These are the activations of a small network on made-up records, seen along a few directions, one row for each record.
After each row come some of the record's fields: SIBIT, VETAN, GETA, LAZ, GOBUF, VABOT, LOVUM.
A field that a record lacks is written absent.
The largest differences between rows may come from other fields.
(in the rows, 500 means zero)
Random noise pushes rows far along 22 fixed directions. That doesn't count. These rows show it; they differ only by the noise:
[449 170 674 412 417 511 367 556 374 561 619 663 533 424 489 516 317 443
 395 194 601 623 529 583 527 515 431 607 571 634 460 484 584 578 479 377
 438 388 607 399 340]
[321 490 523 405 576 623 472 396 749 406 511 232 352 660 478 528 473 385
 482 554 655 337 280 476 411 370 628 374 539 537 362 466 479 480 384 404
 457 421 452 255 454]
[409 648 598 654 768 625 461 511 462 332 543 500 633 469 356 584 403 480
 671 732 499 368 365 419 584 567 445 511 373 455 268 656 700 386 627 663
 494 475 581 619 541]
[595 514 234 372 492 395 409 481 642 863 510 660 494 414 395 501 176 245
 702 559 674 422 629 243 574 783 581 357 415 518 454 311 530 379 385 423
 554 524 480 457 524]
[577 517 436 166 295 490 373 540 344 419 741 294 445 511 515 234 783 485
 414 314 512 196 559 756 351 397 427 403 399 283 615 292 711 314 542 480
 519 540 519 641 393]
[421 446 140 491 337 306 510 445 707 482 299 623 531 590 431 648 441 295
 616 394 440 584 526 593 349 622 443 385 431 511 378 467 445 390 662 590
 226 602 453 341 498]
[487 446 606 530 375 308 346 415 730 677 733 749 376 491 437 300 579 185
 402 546 644 587 749 875 192 701 471 541 560 501 437 700 478 410 408 752
 516 483 202 831 542]
[685 279 378 565 266 485 622 632 173 481 752 678 506 220 498 617 542 691
 491 322 416 518 471 118 584 599 515 465 467 336 650 489 479 463 581 176
 473 513 675 580 475]
[545 591 443 377 638 494 573 423 583 511 460 683 531 348 370 717 621 426
 399 587 807 469 620 386 402 723 635 527 541 490 319 513 420 545 469 522
 374 384 353 511 680]
[479 754 479 665 378 593 612 877 410 520 606 562 444 378 394 521 638 423
 469 740 559 723 395 267 288 288 464 803 260 402 553 616 508 767 276 582
 435 253 430 745 495]
[421 408 611 504 273 309 500 396 304 372 673 404 511 612 551 640 614 581
 559 494 379 499 462 603 492 465 484 479 507 309 523 262 619 422 586 530
 400 416 500 531 483]
[820 593 423 393 478 358 548 384 538 312 446 659 587 554 411 629 521 871
 436 696 435 570 524 501 461 533 687 308 656 594 358 280 630 534 415 619
 457 275 639 600 729]
[403 416 372 685 626 633 577 593 450 476 441 500 466 520 530 439 600 589
 573 307 438 296 385 531 570 448 413 646 635 494 681 681 341 472 531 530
 423 890 524 468 456]
[388 239 644 607 409 688 446 421 352 735 532 333 697 383 585 346 668 731
 548 379 626 438 602 470 635 417 402 698 560 589 603 447 308 612 493 422
 543 466 457 444 534]
[566 475 468 392 499 557 561 453 380 653 441 372 504 358 582 406 586 514
 390 658 393 653 829 382 517 544 411 308 486 577 443 450 325 479 500 298
 724 388 364 603 609]
[581 497 424 643 613 521 584 481 628 615 501 532 567 388 320 382 647 693
 406 560 553 557 609 538 403 509 515 558 644 665 449 451 372 481 510 378
 521 508 436 544 903]
[531 356 493 486 411 554 318 347 796 592 559 249 511 342 558 464 431 304
 612 478 539 360 644 373 524 553 530 411 234 511 332 484 401 572 385 500
 526 451 508 477 529]
[664 365 390 652 611 462 383 394 696 714 575 772 539 254 650 542 384 518
 737 433 764 326 622 530 502 817 585 636 701 633 540 765 213 455 434 492
 512 632 456 690 639]
[553 606 280 529 608 296 687 618 391 399 481 435 394 430 311 367 633 394
 596 739 342 683 450 328 352 651 345 447 390 364 475 444 442 348 607 600
 535 534 278 827 592]
[542 790 368 564 713 458 527 727 399 554 478 739 401 567 526 719 327 375
 512 622 310 510 575 485 560 579 515 670 593 425 621 585 605 604 403 535
 534 638 562 526 508]
[531 190 479 613 439 229 467 529 647 522 554 409 360 518 369 404 231 460
 679 369 412 722 307 375 503 520 499 523 585 652 483 221 466 544 338 440
 451 456 540 462 501]
[396 369 364 669  57 403 554 577 564 763 539 550 473 674 582 519 434 490
 503 572 363 818 456 484 351 349 513 622 568 559 694 417 387 706 394 364
 464 267 407 292 472]
[427 426 484 569 520 689 455 415 770 747 208 352 506 617 307 262 580 584
 485 627 478 642 663 301 441 361 461 345 623 656 348 522 298 714 174 732
 624 465 399 269 436]
[413 635 384 543 356 496 616 491 569 505 361 532 501 606 770 745 492 407
 367 574 376 547 659 760 521 306 518 543 304 616 539 468 372 566 488 503
 316 611 471 560 707]

[470 637 501 627 304 509 322 421 481 561 503 445 530 559 510 434 702 647
 622 531 383 463 649 391 568 537 537 384 602 341 549 560 549 510 464 650
 532 518 551 476 315] -> SIBIT: gano / VETAN: teved / GETA: sadum / LAZ: absent / GOBUF: absent / VABOT: absent / LOVUM: maba
[475 582 716 722 759 617 365 493 636 523 477 417 417 469 300 354 606 708
 541 454 641 433 469 291 669 492 641 602 794 615 445 546 462 651 198 616
 503 616 577 511 488] -> SIBIT: zel / VETAN: teved / GETA: vaku / LAZ: absent / GOBUF: absent / VABOT: absent / LOVUM: fuba
[536 244 417 491 468 470 299 504 378 474 507 641 584 398 466 358 580 793
 667 253 725 668 331 455 327 586 376 579 707 516 517 709 361 432 641 520
 413 432 602 515 246] -> SIBIT: zel / VETAN: teved / GETA: sadum / LAZ: zal / GOBUF: padok / VABOT: nusok / LOVUM: maba
[461 350 779 237 694 668 506 489 373 545 502 636 461 393 650 615 391 304
 379 334 811 319 624 635 539 501 462 520 526 545 427 626 431 496 353 535
 562 567 442 536 353] -> SIBIT: zel / VETAN: teved / GETA: sadum / LAZ: absent / GOBUF: absent / VABOT: absent / LOVUM: fuba
[719 498 385 485 392 384 361 499 792 486 580 460 354 483 544 425 347 563
 493 534 467 642 476 519 349 392 610 340 453 646 432 448 460 494 328 360
 517 414 665 598 611] -> SIBIT: gano / VETAN: siku / GETA: sadum / LAZ: absent / GOBUF: absent / VABOT: absent / LOVUM: fuba
[480 534 433 613 299 385 439 436 738 442 484 219 483 498 554 411 565 385
 629 525 363 491 481 437 566 580 608 528 457 549 514 392 496 637 489 505
 441 354 409 471 512] -> SIBIT: zel / VETAN: teved / GETA: sadum / LAZ: absent / GOBUF: absent / VABOT: absent / LOVUM: maba
[580 743 441 561 570 498 489 567 654 338 447 658 459 410 338 438 701 432
 364 416 503 398 609 492 587 708 659 571 602 558 479 619 607 624 440 693
 352 604 464 641 530] -> SIBIT: gano / VETAN: teved / GETA: sadum / LAZ: zal / GOBUF: padok / VABOT: nusok / LOVUM: maba
[338 539 281 668 248 527 365 545 735 634 451 339 432 526 457 285 456 286
 636 336 341 477 566 422 564 491 471 272 452 587 488 520 521 343 560 309
 455 664 543 334 367] -> SIBIT: zel / VETAN: teved / GETA: sadum / LAZ: absent / GOBUF: absent / VABOT: absent / LOVUM: fuba
[451 410 566 579 436 518 645 480 445 436 512 449 541 446 558 490 494 370
 600 524 353 370 545 559 559 570 429 381 534 514 468 551 519 377 600 438
 589 489 394 539 488] -> SIBIT: gano / VETAN: siku / GETA: sadum / LAZ: pobo / GOBUF: padok / VABOT: foro / LOVUM: maba
[511 493 348 371 250 500 452 336 445 298 273 372 473 683 681 652 740 743
 749 383 458 269 442 386 517 458 596 208 759 315 541 503 396 503 382 711
 369 551 576 316  78] -> SIBIT: zel / VETAN: teved / GETA: vaku / LAZ: sopus / GOBUF: nuviz / VABOT: foro / LOVUM: maba
[508 605 435 485 148 475 539 563 563 530 582 426 500 336 322 249 848 426
 513 586 707 591 536 334 276 515 526 430 387 458 420 435 492 503 403 572
 427 202 270 731 454] -> SIBIT: zel / VETAN: teved / GETA: sadum / LAZ: pobo / GOBUF: padok / VABOT: foro / LOVUM: fuba
[853 503 203 675 456 475 484 695 486 712 403 709 794 337 515 241 164 690
 865 589 325 473 515 436 691 598 401 603 431 763 644 459 569 509 515 579
 644 510 700 773 633] -> SIBIT: zel / VETAN: teved / GETA: sadum / LAZ: zal / GOBUF: padok / VABOT: nusok / LOVUM: fuba
[455 543 530 580 337 514 422 479 502 536 609 531 490 392 590 441 677 468
 205 497 460 746 633 441 589 707 615 680 552 592 609 696 438 710 685 249
 449 297 387 502 516] -> SIBIT: gano / VETAN: siku / GETA: vaku / LAZ: absent / GOBUF: absent / VABOT: absent / LOVUM: fuba
[493 433 306 560 375 620 605 542 461 645 277 569 587 586 585 326 547 663
 538 581 486 623 446 442 463 368 391 501 466 586 654 644 273 562 468 666
 519 562 430 535 389] -> SIBIT: zel / VETAN: teved / GETA: absent / LAZ: absent / GOBUF: absent / VABOT: absent / LOVUM: maba
[475 686 413 485 593 451 362 408 452  76 443 301 455 620 386 424 779 665
 426 350 299 354 371 430 770 607 577 414 449 348 488 448 691 441 717 698
 238 808 683 556 375] -> SIBIT: zel / VETAN: teved / GETA: vaku / LAZ: absent / GOBUF: absent / VABOT: absent / LOVUM: fuba
[653 319 602 617 191 321 457 360 673 425 697 533 301 556 656 613 364 516
 535 680 297 733 452 330 372 492 645 264 478 400 467 608 418 593 276 566
 601 285 523 605 367] -> SIBIT: absent / VETAN: absent / GETA: absent / LAZ: absent / GOBUF: absent / VABOT: absent / LOVUM: absent
[532 451 773 581 648 509  85 359 571 502 642 394 245 506 868 596 355 631
 328 323 370 644 697 558 746 473 635 553 659 604 574 721 327 695 321 290
 588 665 776 508 378] -> SIBIT: gano / VETAN: teved / GETA: vaku / LAZ: absent / GOBUF: absent / VABOT: absent / LOVUM: maba
[516 386 757 468 844 517 456 366 555 349 436 542 577 462 336 481 439 465
 237 513 418 629 647 626 591 617 419 517 400 638 231 540 582 570 580 725
 511 542 499 578 675] -> SIBIT: gano / VETAN: siku / GETA: sadum / LAZ: absent / GOBUF: absent / VABOT: absent / LOVUM: fuba
[303 550 680 737 400 586 590 534 460 477 575 654 405 422 526 637 488 410
 401 477 618 586 481 367 652 419 573 442 368 555 458 669 448 417 453 434
 332 645 513 656 479] -> SIBIT: gano / VETAN: teved / GETA: absent / LAZ: absent / GOBUF: absent / VABOT: absent / LOVUM: maba
[428 559 523 478 205 674 397 502 401 526 554 579 482 603 471 557 777 691
 115 403 445 638 621 356 511 284 577 469 366 321 573 587 539 704 425 541
 341 548 671 343 325] -> SIBIT: absent / VETAN: absent / GETA: absent / LAZ: absent / GOBUF: absent / VABOT: absent / LOVUM: absent
[345 316 769 501 334 546 529 331 308 537 666 481 657 520 610 477 529 579
 392 548 624 503 514 701 589 404 438 502 315 545 478 393 540 356 660 492
 465 419 440 651 608] -> SIBIT: gano / VETAN: siku / GETA: sadum / LAZ: absent / GOBUF: absent / VABOT: absent / LOVUM: fuba
[437 742 393 422 412 615 481 573 467 397 251 433 534 571 546 291 776 466
 267 466 466 523 531 418 789 544 588 698 363 611 673 535 533 847 466 812
 273 551 403 611 302] -> SIBIT: zel / VETAN: teved / GETA: absent / LAZ: absent / GOBUF: absent / VABOT: absent / LOVUM: maba
[522 451 344 480 431 341 519 608 420 469 504 558 433 527 402 595 472 560
 495 279 372 610 484 506 428 471 473 449 663 465 543 335 550 423 577 249
 410 573 644 313 507] -> SIBIT: zel / VETAN: teved / GETA: sadum / LAZ: zal / GOBUF: padok / VABOT: nusok / LOVUM: maba
[434 528 547 750 150 397 555 591 458 508 530 620 475 674 526 516 460 542
 426 522 172 715 556 658 509 245 457 453 431 525 582 441 610 519 439 581
 425 568 597 582 518] -> SIBIT: zel / VETAN: teved / GETA: sadum / LAZ: zal / GOBUF: padok / VABOT: nusok / LOVUM: maba
[376 663 469 514 344 666 422 444 561 527 569 381 527 728 578 434 457 572
 597 677 527 291 333 525 515 299 591 315 442 460 531 490 660 347 478 497
 543 444 577 410 386] -> SIBIT: absent / VETAN: absent / GETA: absent / LAZ: absent / GOBUF: absent / VABOT: absent / LOVUM: absent
[684 430 425 451 133 442 561 598 546 392 488 462 498 355 635 601 685 504
 472 436 392 649 611 532 192 314 434 504 304 402 497 550 366 689 413 528
 450 285 511 576 466] -> SIBIT: gano / VETAN: siku / GETA: vaku / LAZ: absent / GOBUF: absent / VABOT: absent / LOVUM: fuba
[456 470 597 388 370 699 443 404 551 851 813 424 629 532 561 758 570 482
 432 584 689 233 640 631 169 300 531 620 425 145 546 444 533 560 473 238
 728 258 486  41 695] -> SIBIT: zel / VETAN: teved / GETA: vaku / LAZ: absent / GOBUF: absent / VABOT: absent / LOVUM: maba
[500 782 335 404 596 493 134 644 507 251 633 451 331 481 637 683 572 532
 498 382 583 573 345 552 257 441 528 616 478 310 490 809 527 493 633 296
 325 478 785 478 286] -> SIBIT: zel / VETAN: teved / GETA: sadum / LAZ: absent / GOBUF: absent / VABOT: absent / LOVUM: maba
[474 609 544 340 396 421 687 466 529 340 595 686 272 517 680 778 506 337
 385 427 757 294 485 716 414 409 686 265 509 502 473 421 488 215 344 423
 334 622 420 704 570] -> SIBIT: gano / VETAN: siku / GETA: sadum / LAZ: absent / GOBUF: absent / VABOT: absent / LOVUM: maba
[650 498 453 227 643 516 249 441 468 718 687 541 539 598 251 409 392 717
 503 551 675 436 482 464 292 429 474 342 511 286 416 301 700 324 466 443
 680 468 744 313 524] -> SIBIT: zel / VETAN: teved / GETA: sadum / LAZ: zal / GOBUF: padok / VABOT: nusok / LOVUM: fuba
[544 363 671 412 679 369 547 329 694 345 618 346 218 493 467 553 376 255
 239 527 303 590 616 525 476 590 572 196 497 512 289 476 480 404 486 288
 642 557 444 482 654] -> SIBIT: zel / VETAN: teved / GETA: absent / LAZ: absent / GOBUF: absent / VABOT: absent / LOVUM: maba
[449 273 521 645 294 312 478 357 405 358 431 404 451 452 804 619 797 641
 552 184 337 593 626 661 539 489 406 615 541 410 641 571 156 575 569 633
 287 764 462 627 406] -> SIBIT: zel / VETAN: teved / GETA: vaku / LAZ: ribe / GOBUF: padok / VABOT: nusok / LOVUM: maba
[549 513 571 352 535 475 398 577 380 509 520 649 420 618 422 516 421 626
 526 509 653 607 386 473 354 351 467 472 550 395 493 476 585 506 290 704
 503 469 627 529 268] -> SIBIT: gano / VETAN: siku / GETA: absent / LAZ: absent / GOBUF: absent / VABOT: absent / LOVUM: fuba
[482 475 476 639 478 522 566 616 511 449 446 558 544 424 449 471 528 536
 507 395 588 538 367 465 559 406 485 704 347 579 549 528 443 600 473 612
 292 621 552 625 544] -> SIBIT: zel / VETAN: teved / GETA: absent / LAZ: absent / GOBUF: absent / VABOT: absent / LOVUM: maba
[598 456 673 721 499 499 520 552 487 497 596 383 523 395 508 594 593 739
 775 509 592 359 375 373 491 306 541 740 528 388 573 404 410 688 196 667
 493 469 586 608 574] -> SIBIT: gano / VETAN: teved / GETA: vaku / LAZ: sopus / GOBUF: nuviz / VABOT: foro / LOVUM: maba
[307 725 526 697 752 388 422 681 355 720 581 517 494 508 180 461 645 630
 537 494 660 764 506 588 311 304 285 811 476 350 524 306 507 336 554 470
 419 698 525 555 769] -> SIBIT: gano / VETAN: siku / GETA: absent / LAZ: absent / GOBUF: absent / VABOT: absent / LOVUM: maba

Which values does each new row have?
[535 468 110 368 187 496 691 638 437 737 374 681 688 566 718 557 365 317
 559 623 407 597 507 667 277 554 391 630 463 547 735 555 441 582 717 337
 584 195 296 293 471] -> SIBIT: gano / VETAN: teved / GETA: vaku / LAZ: sopus / GOBUF: nuviz / VABOT: foro / LOVUM: maba
[308 558 559 443 296 599 374 273 611 524 462 402 562 761 451 471 505 672
 347 622 614 586 411 453 606 336 667 250 438 616 372 338 609 450 507 466
 365 356 601 300 467] -> SIBIT: gano / VETAN: teved / GETA: sadum / LAZ: zal / GOBUF: padok / VABOT: nusok / LOVUM: maba
[206 437 488 586 376 330 420 286 468 505 542 420 487 601 476 333 692 541
 560 559 690 749 401 645 372 548 390 375 500 522 424 519 338 115 814 489
 326 542 285 678 495] -> SIBIT: absent / VETAN: absent / GETA: absent / LAZ: absent / GOBUF: absent / VABOT: absent / LOVUM: absent
[449 352 637 526 428 323 476 503 419 351 706 811 398 480 459 665 432 438
 414 348 643 681 386 646 335 585 507 496 598 469 421 642 558 342 619 420
 323 467 538 603 412] -> SIBIT: gano / VETAN: teved / GETA: absent / LAZ: absent / GOBUF: absent / VABOT: absent / LOVUM: fuba
[480 570 474 348 401 608 447 494 482 653 384 589 690 475 742 494 405 394
 480 492 722 392 635 745 612 431 480 636 239 688 543 466 488 550 499 606
 391 486 481 654 530] -> SIBIT: zel / VETAN: teved / GETA: absent / LAZ: absent / GOBUF: absent / VABOT: absent / LOVUM: fuba
[457 599 552 384 526 439 676 591 226 361 511 440 354 629 511 791 477 407
 357 594 283 563 421 255 636 421 532 536 300 204 600 302 607 676 407 568
 453 553 543 424 384] -> SIBIT: gano / VETAN: teved / GETA: sadum / LAZ: pobo / GOBUF: padok / VABOT: foro / LOVUM: maba
[387 657 275 659 339 353 470 510 704 600 443 558 431 708 714 807 453 331
 790 629 424 510 470 653 221 518 540 591 750 373 595 687 354 547 499 464
 467 395 381 238 414] -> SIBIT: zel / VETAN: teved / GETA: sadum / LAZ: absent / GOBUF: absent / VABOT: absent / LOVUM: fuba
[363 246 696 345 494 570 346 404 607 632 424 308 485 441 486 328 429 244
 603 426 791 492 490 324 594 606 487 578 444 603 384 465 390 716 259 699
 488 328 316 442 196] -> SIBIT: gano / VETAN: siku / GETA: sadum / LAZ: sopus / GOBUF: nuviz / VABOT: foro / LOVUM: fuba
[602 339 357 604 300 542 731 640 398 594 663 642 548 301 354 337 504 360
 488 454 385 396 449 177 605 744 508 510 403 403 678 555 579 495 607 384
 599 508 389 543 478] -> SIBIT: zel / VETAN: teved / GETA: vaku / LAZ: absent / GOBUF: absent / VABOT: absent / LOVUM: maba
[568 655 393 642 555 499 550 479 569 462 511 108 506 568 601 257 569 790
 636 864 464 519 180 331 632 396 618 672 426 622 689 329 374 613 482 447
 558 364 452 687 720] -> SIBIT: gano / VETAN: siku / GETA: sadum / LAZ: absent / GOBUF: absent / VABOT: absent / LOVUM: fuba
[494 563 315 509 501 347 283 277 475 579 389 619 533 610 555 583 636 733
 520 481 529 651 595 416 586 717 543 545 547 364 592 547 344 514 627 726
 327 702 541 494 418] -> SIBIT: gano / VETAN: siku / GETA: vaku / LAZ: absent / GOBUF: absent / VABOT: absent / LOVUM: fuba
[636 346 520 609 458 672 348 377 617 562 618 530 545 513 690 188 384 957
 576 468 710 361 292 673 551 249 544 395 480 758 608 651 337 271 449 481
 542 699 748 778 585] -> SIBIT: gano / VETAN: siku / GETA: vaku / LAZ: zal / GOBUF: padok / VABOT: nusok / LOVUM: fuba
[316 685 472 737 440 506 442 681 431 415 612 516 500 417 414 631 665 505
 632 326 544 430 434 488 463 511 520 660 709 429 515 572 623 433 618 266
 319 480 572 394 465] -> SIBIT: gano / VETAN: siku / GETA: sadum / LAZ: absent / GOBUF: absent / VABOT: absent / LOVUM: fuba
[565 570 187 705 376 418 703 727 746 329 515 709 415 537 286 434 492 467
 525 523 496 588 104 473 239 465 591 578 517 573 557 633 531 497 519 516
 283 474 483 544 586] -> SIBIT: zel / VETAN: teved / GETA: sadum / LAZ: pobo / GOBUF: padok / VABOT: foro / LOVUM: maba
[503 527 548 496 375 417 824 749 209 331 275 704 526 399 405 693 668 435
 435 393 422 686 569 379 529 490 434 636 535 485 518 407 529 731 380 722
 320 422 378 608 378] -> SIBIT: zel / VETAN: teved / GETA: vaku / LAZ: absent / GOBUF: absent / VABOT: absent / LOVUM: maba
[627 460 490 721 258 444 645 608 430 467 532 503 502 307 565 608 530 452
 735 545 260 504 610 272 508 479 431 403 339 333 510 565 437 532 400 569
 582 499 504 687 456] -> SIBIT: zel / VETAN: teved / GETA: vaku / LAZ: absent / GOBUF: absent / VABOT: absent / LOVUM: maba
[403 684 419 476 666 437 218 546 454 433 754 413 304 537 311 446 658 501
 526 450 576 500 333 315 346 701 555 532 722 185 532 631 639 377 640 317
 513 483 552 355 280] -> SIBIT: zel / VETAN: teved / GETA: sadum / LAZ: absent / GOBUF: absent / VABOT: absent / LOVUM: maba
[229 554 583 495 632 589 412 332 673 429 303 404 548 611 535 529 524 413
 461 631 774 637 339 498 537 531 540 653 364 641 353 639 371 627 553 761
 289 390 327 479 427] -> SIBIT: gano / VETAN: siku / GETA: vaku / LAZ: absent / GOBUF: absent / VABOT: absent / LOVUM: fuba
